A small network was shown many inputs. Here are its activations along a few directions, one row for each input.
Each table varies a few parts of the input and shows all the possible inputs, shuffled.
Descriptions start from the smaller parts, as in this example, which fits no table here: ring(5) and (point or (values(2) and line(4)) or line(9)).
Shared parts are said once, and a part with two or three values counts as separate values.

Other details of the inputs shift rows strongly along two fixed directions, in all tables alike. That doesn't count.

Rows:
R1: [ -2   6 -33  26 -26 -46 -15   5   4  56 -34  33 -35 -13 -59]
R2: [ 10  -3 -50  24  20 -11  13   0 -28  13  24  -2 -13  25 -73]
R3: [  0   2 -29  20 -14 -17  -2  -1 -35  14 -34  15 -21  17 -44]
R4: [  3  11 -35  27  -1 -30 -12   6  -2  48 -11  20 -17 -22 -64]
R5: [ 18   1 -29  11 -13 -10  -2  -5 -15  21 -32  24 -25  -9 -47]
R6: [ -7 -14  44  -8  -9  -3 -13  -2  11  -4  -6  -1  18   1  45]
R7: [ 37 -12 -31  11  33  27  24  -8 -42 -20  48 -12  10  38 -48]
R8: [ 26   4  -1 -18  41  56  24 -11 -25 -61  57 -36  20  23   8]
R9: [-17   9  28 -14 -33 -13 -13  10  45   2 -36  17 -19 -12  22]
R10: [ 24  -3 -21  19 -17 -15  -6  -2 -13  34 -18  23 -18  -3 -44]
R11: [-23  11  52   9 -40 -15 -29  17   9  12 -36  13   7  10  41]
R12: [-15   3  26 -13 -39  16   3  22  31  32 -28  31  18 -21  57]
R13: [ 12  15  37  -6  -5  22 -10   3  18 -16   2  -5  14 -18  42]
R14: [ -7 -19  33 -22 -17   0  -1  -9  13 -22 -22   0   1   9  43]
R15: [-34   3  18   0 -39   6   3  26   6  32 -33  26  17   2  51]
R16: [-10  -1  13   8 -10 -19 -15  -7  -7  10 -25  -1   1 -14  27]
R17: [ 15  -6  -3 -23  46  47  33  -3   3 -65  61 -31  16  34  -5]
R18: [-28 -15  39 -12 -29 -28 -16   3  39   5 -20   5  -5   7  43]
R19: [ 28   0  31 -11  12  34   0   3  12 -20  30  -4  24  -3  18]
R20: [-22  21  36  14 -30 -11 -25  11   0   6 -36   2   1  -1  42]
R21: [ 44   2  -1 -26  40  62  24 -14  -6 -54  58 -28  16  -3   4]
R22: [-18 -17  26 -28  -1  -2   5  -6  32 -31  -1  -8  -1   6  37]
R23: [ -7  -4  13 -13  29   9   5  -7  16 -28  31 -27  16  -8  33]
R24: [-32 -17  21 -16 -33  -1   5  11  18  29 -30  23  22 -11  68]
R25: [  5  -9   0 -33  42  26  21 -16   9 -52  52 -37  12   1  22]
R26: [ 13  14  27 -20  28  38   7   5  35 -40  46 -27  22 -15  35]
R27: [-27  23  10  13  -8 -18 -17  14   8   6 -16  -7  -3  -3  15]
R28: [ 13 -23 -44  25  -3 -35   0 -16 -39  38 -17  17 -18   8 -56]
R29: [ -1  -4 -37  11  -5 -30  -4 -19 -36  22 -29   5 -23 -13 -31]
R30: [ -9  18 -57  20  11 -23   1  -2 -33  18  -7  -4 -28   0 -62]
R31: [ 41   7 -67  -5  61  31  31 -16 -23 -22  63 -23  -6 -12 -73]
R32: [ -8 -13 -33  18  15 -33  -5  -6 -12  30   2   2  -7  -8 -45]
R33: [-21  10  16  11  -7 -12 -13  15  10   8  -2  -2   4   9   1]
Description of these inputs: values(3) and (point or (values(2) and ring(5))).
Q: The inputs of R16 and R13 match in every part but the values(3) part. If R28 is changed in the same way as R16 into R13, which row does it become?
A: R10
Q: Which other rows does R4 become when the values(2) part takes its other values? List them by row number.
A: R19
Q: Which other rows does R17 become when the ring(5) part takes its other values? List them by row number.
A: R2, R27, R30, R33
Q: Which other rows does R15 become when the values(3) part takes its other values? List them by row number.
A: R12, R24

Rows:
R34: [  7 -19 -33   1  40   3  19 -13 -25 -16  43 -23   7  21 -30]
R35: [ -5 -12 -28  -2  22  -7  12  -9 -15  -9  10 -13  -5   9 -22]
R36: [-13  -1  11   2 -24 -24 -11   9  31  28 -28  24  -9 -16   5]
R37: [ -4  13 -11  14 -39 -30 -20   7   2  45 -46  29 -31 -13 -28]
R38: [ 13   3 -19  -3  34   9   8 -16 -17 -24  27 -22   0  -7 -18]
R39: [ 38  10 -36  14  46  26  15  -2 -16 -14  48 -14   4  -2 -60]
R40: [-25   6  -4  18  -9 -35 -17   0 -12  16 -20  -2 -14   8 -13]
R41: [  6  -2 -33  -5  23  -1  11  -7   0   0  24 -11  -6 -11 -24]
R42: [-13   4  44  -7 -52 -19 -28   4  22  13 -57  21 -15 -10  39]
R43: [ -7  -3  26   3 -27 -13 -12   5   1   3 -19   9  -2  23  13]
R44: [-34  22  45  -2 -28 -22 -30  17  46  10 -31   5  -5 -23  41]
R45: [-25   3  34 -10 -48 -25 -18   9  42  23 -45  22 -15 -16  42]
R46: [ -6  -7 -43  12   1 -37  -6 -13 -20  28 -25   6 -23 -20 -37]
R47: [ 34 -22 -56   2  39  12  28 -25 -33  -5  31  -5  -3  -2 -58]
R48: [  2  -4   2   1 -11   0  -2   0 -10  -4 -13   7  -8  17 -10]
R49: [ 40  -2 -36   6  36  24  20  -2 -14  -4  42  -1   5   2 -63]
R50: [ -3 -22  55 -31   5  29  12  -2  29 -49  33 -19  28  31  67]
R51: [ 27   2 -37  12  38  20  18 -10 -37 -25  33 -19  -1  20 -53]
R52: [-13  11 -24  23 -40 -25 -11  14 -14  68 -48  38 -10 -25  -9]
R53: [ 15 -12  48 -35  12  64  20   0  12 -42  35 -14  48   1  84]
R54: [-15 -13  19 -11 -17  -8   0  -1  13  -8 -19   7  -2  12  25]
R55: [  0  23  24  -2 -17   1 -15   8  21  -6 -10  -2  -8  -8  19]
R56: [  1  -2 -14  -5  23  -1   5   2  15  -1  22  -7   3 -13 -13]
R57: [-13   7 -18  28 -32 -22 -11  19  -6  70 -44  41  -1 -27 -13]
R58: [-14   3  53 -30  15  31   3   0  26 -64  29 -33  21  17  64]
R59: [  4 -12  48 -31  10  62  24   8  10 -46  34 -15  50  20  80]
R60: [ 13  10   5   3   1   4  -8  -6  -7 -12  -7  -6  -7  -6  -1]
R61: [ 11   3 -12  17  14   0   0  -3 -27 -11  17 -11  -2  23 -28]
R62: [ -5  -7 -35  30 -12 -17   4   4 -45  50 -20  22   5   9 -28]
R63: [-14  19  23 -11  -3   0 -11   4  26 -14   4 -13  -3 -13  29]
Q: The inputs of R53 and R62 match in every part but one. If R60 is changed in the same way as R53 into R62, which row does it become?
A: R61
Q: What do these inputs look like to the network?
A: line(5) and (point or ring(5))
Q: Which other rows does R61 become when the ring(5) part takes its other values? List them by row number.
A: R34, R40, R43, R50
